A small network was shown many inputs. Here are its activations along a few directions, one row for each input.
Each table varies a few parts of the input and shows all the possible inputs, shuffled.
Descriptions start from the smaller parts, as in this example, which fits no table here: one of 6 places along a line, together with either a single point or (one of 2 separate values, together with one of 5 places around a ring) or one of 11 places along a line.
Shared parts are said once, and a part with two or three values counts as separate values.
In the rows, 128 means zero.

Other details of the inputs shift rows strongly along two fixed directions, in all tables alike. That doesn't count.

Rows:
x1: [134, 134, 128, 123, 123, 124, 112, 128, 125, 114, 130, 135, 139, 122, 114]
x2: [136, 97, 131, 120, 198, 123, 137, 210, 137, 157, 190, 160, 34, 170, 148]
x3: [128, 129, 133, 140, 125, 133, 132, 119, 118, 126, 129, 107, 127, 116, 143]
x4: [133, 123, 137, 146, 119, 129, 140, 116, 126, 124, 132, 110, 134, 131, 133]
x5: [140, 127, 118, 140, 130, 125, 121, 108, 121, 121, 118, 136, 130, 121, 134]
x6: [123, 128, 122, 147, 128, 134, 122, 114, 131, 112, 120, 137, 131, 121, 129]
x7: [136, 124, 119, 129, 115, 122, 117, 129, 131, 116, 136, 130, 145, 129, 122]
x8: [124, 139, 111, 118, 115, 125, 129, 134, 120, 132, 138, 136, 140, 105, 127]
x9: [114, 200, 131, 18, 143, 211, 239, 109, 192, 117, 50, 121, 138, 229, 177]
x10: [132, 129, 115, 122, 120, 128, 110, 133, 122, 118, 133, 127, 139, 115, 132]
x11: [141, 127, 121, 123, 121, 128, 109, 124, 122, 128, 123, 139, 138, 123, 126]
x12: [149, 111, 125, 123, 184, 124, 149, 200, 131, 166, 198, 199, 38, 159, 137]
x13: [129, 117, 130, 123, 129, 118, 111, 126, 122, 142, 115, 121, 137, 125, 123]
x14: [122, 125, 136, 123, 132, 115, 115, 130, 125, 128, 121, 117, 137, 126, 111]
x15: [124, 116, 128, 126, 124, 114, 121, 132, 133, 130, 126, 113, 144, 134, 121]
x16: [113, 122, 143, 140, 122, 130, 121, 123, 129, 135, 118, 112, 124, 124, 121]
x17: [132, 130, 113, 138, 130, 126, 122, 117, 123, 112, 128, 124, 131, 113, 141]
x18: [125, 143, 125, 118, 117, 120, 132, 128, 122, 127, 135, 145, 142, 111, 110]
x19: [130, 122, 140, 131, 124, 123, 122, 116, 121, 145, 115, 111, 124, 124, 126]
x20: [123, 129, 147, 132, 126, 118, 126, 122, 123, 131, 122, 107, 124, 123, 114]
x21: [136, 124, 117, 145, 124, 121, 131, 114, 131, 109, 131, 128, 137, 128, 131]
x22: [120, 125, 142, 150, 122, 141, 130, 116, 125, 126, 122, 120, 128, 122, 130]
x23: [112, 118, 132, 131, 127, 125, 110, 132, 131, 132, 117, 123, 138, 125, 118]
x24: [134, 134, 126, 138, 132, 123, 127, 113, 126, 108, 125, 132, 131, 121, 123]
x25: [123, 128, 124, 131, 119, 136, 108, 130, 131, 119, 125, 140, 139, 122, 122]
x26: [126, 120, 138, 136, 118, 118, 131, 122, 131, 133, 127, 102, 130, 132, 123]
x27: [128, 133, 116, 127, 109, 117, 135, 130, 127, 129, 142, 139, 147, 118, 116]
x28: [137, 124, 139, 142, 125, 134, 131, 109, 116, 136, 120, 119, 128, 122, 135]
x29: [116, 136, 121, 128, 113, 131, 126, 131, 127, 132, 132, 150, 141, 111, 116]
x30: [121, 126, 133, 129, 124, 124, 124, 125, 122, 135, 124, 99, 124, 119, 133]
Each input here is: one of 5 separate values, together with either a single point or one of 5 places around a ring.
The inputs of x29 and x18 match in every part but the choice among 5 separate values. If x16 is changed in the same way as x29 into x18, which row does it become? -> x20
Change only the choice among 5 separate values in x2. List by row number the other rows that result. -> x13, x14, x15, x23
Change only the place on the ring of 5 in x21. List by row number the other rows that result. -> x4, x7, x15, x26

Rows:
x31: [117, 102, 117, 108, 160, 143, 126, 151, 141, 138, 118, 89, 110, 163, 186]
x32: [109, 129, 99, 108, 73, 121, 88, 139, 105, 136, 130, 112, 197, 64, 119]
x33: [153, 159, 131, 61, 176, 193, 170, 119, 174, 99, 73, 162, 114, 219, 167]
x34: [113, 160, 120, 83, 166, 214, 166, 124, 192, 85, 72, 156, 96, 215, 169]
x35: [127, 163, 122, 7, 152, 147, 183, 156, 174, 164, 84, 113, 109, 207, 146]
x36: [136, 135, 108, 145, 110, 108, 89, 85, 103, 101, 102, 164, 192, 90, 96]
x37: [90, 93, 147, 178, 109, 131, 75, 89, 129, 110, 68, 87, 154, 108, 112]
x38: [118, 159, 146, 155, 60, 136, 150, 91, 83, 166, 128, 124, 166, 56, 103]
x39: [164, 160, 98, 47, 157, 173, 171, 121, 175, 105, 85, 143, 104, 216, 187]
x40: [138, 130, 107, 104, 67, 96, 88, 116, 109, 148, 118, 128, 188, 84, 93]
x41: [164, 67, 132, 159, 176, 85, 90, 166, 124, 166, 166, 123, 56, 148, 140]
x42: [156, 85, 108, 169, 177, 122, 82, 176, 107, 110, 198, 140, 62, 120, 172]
x43: [121, 129, 138, 118, 86, 114, 85, 108, 103, 142, 108, 147, 196, 93, 75]
x44: [151, 138, 75, 129, 92, 93, 94, 90, 106, 107, 112, 146, 183, 84, 115]
x45: [128, 93, 159, 159, 156, 74, 144, 190, 126, 142, 218, 105, 70, 141, 90]
x46: [77, 161, 129, 109, 60, 153, 98, 96, 145, 122, 70, 129, 212, 97, 88]
x47: [103, 143, 100, 166, 102, 131, 83, 93, 128, 90, 105, 159, 178, 78, 98]
x48: [134, 145, 103, 168, 80, 92, 140, 93, 124, 71, 145, 125, 197, 94, 104]
x49: [74, 128, 159, 139, 98, 113, 76, 114, 124, 131, 89, 91, 158, 88, 83]
x50: [121, 133, 136, 106, 123, 148, 194, 99, 175, 101, 92, 65, 160, 197, 143]
x51: [145, 190, 137, 98, 148, 210, 231, 96, 151, 124, 96, 138, 82, 184, 197]
x52: [137, 101, 142, 163, 127, 86, 144, 197, 130, 138, 235, 158, 90, 134, 94]
x53: [144, 105, 77, 151, 171, 110, 105, 194, 108, 125, 207, 182, 83, 102, 152]
x54: [133, 89, 169, 135, 182, 89, 96, 186, 106, 170, 169, 148, 68, 135, 87]
x55: [146, 162, 121, 88, 150, 175, 216, 124, 187, 71, 125, 122, 114, 231, 172]
x56: [153, 66, 165, 173, 194, 103, 90, 165, 120, 154, 153, 146, 65, 151, 120]
x57: [91, 150, 120, 76, 85, 123, 104, 111, 120, 133, 77, 47, 208, 85, 132]
x58: [153, 121, 135, 180, 154, 123, 166, 130, 103, 146, 211, 202, 50, 74, 141]
x59: [126, 115, 177, 171, 155, 107, 156, 163, 81, 193, 192, 123, 35, 97, 115]
x60: [119, 129, 163, 188, 96, 129, 141, 57, 90, 153, 93, 67, 142, 88, 144]
What is each input in this table made of? -> one of 5 places around a ring, together with either one of 2 separate values or one of 4 places along a line
The inputs of x38 and x59 match in every part but the place on the ring of 5. If x32 is changed in the same way as x38 into x59, which row does it become? -> x57
Change only the place on the line of 4 in x43. List by row number the other rows that result. -> x32, x40, x46
Change only the place on the line of 4 in x35. List by row number the other rows that result. -> x49, x54, x57
Change only the choice among 2 separate values in x50. List by row number the other rows that result. -> x60
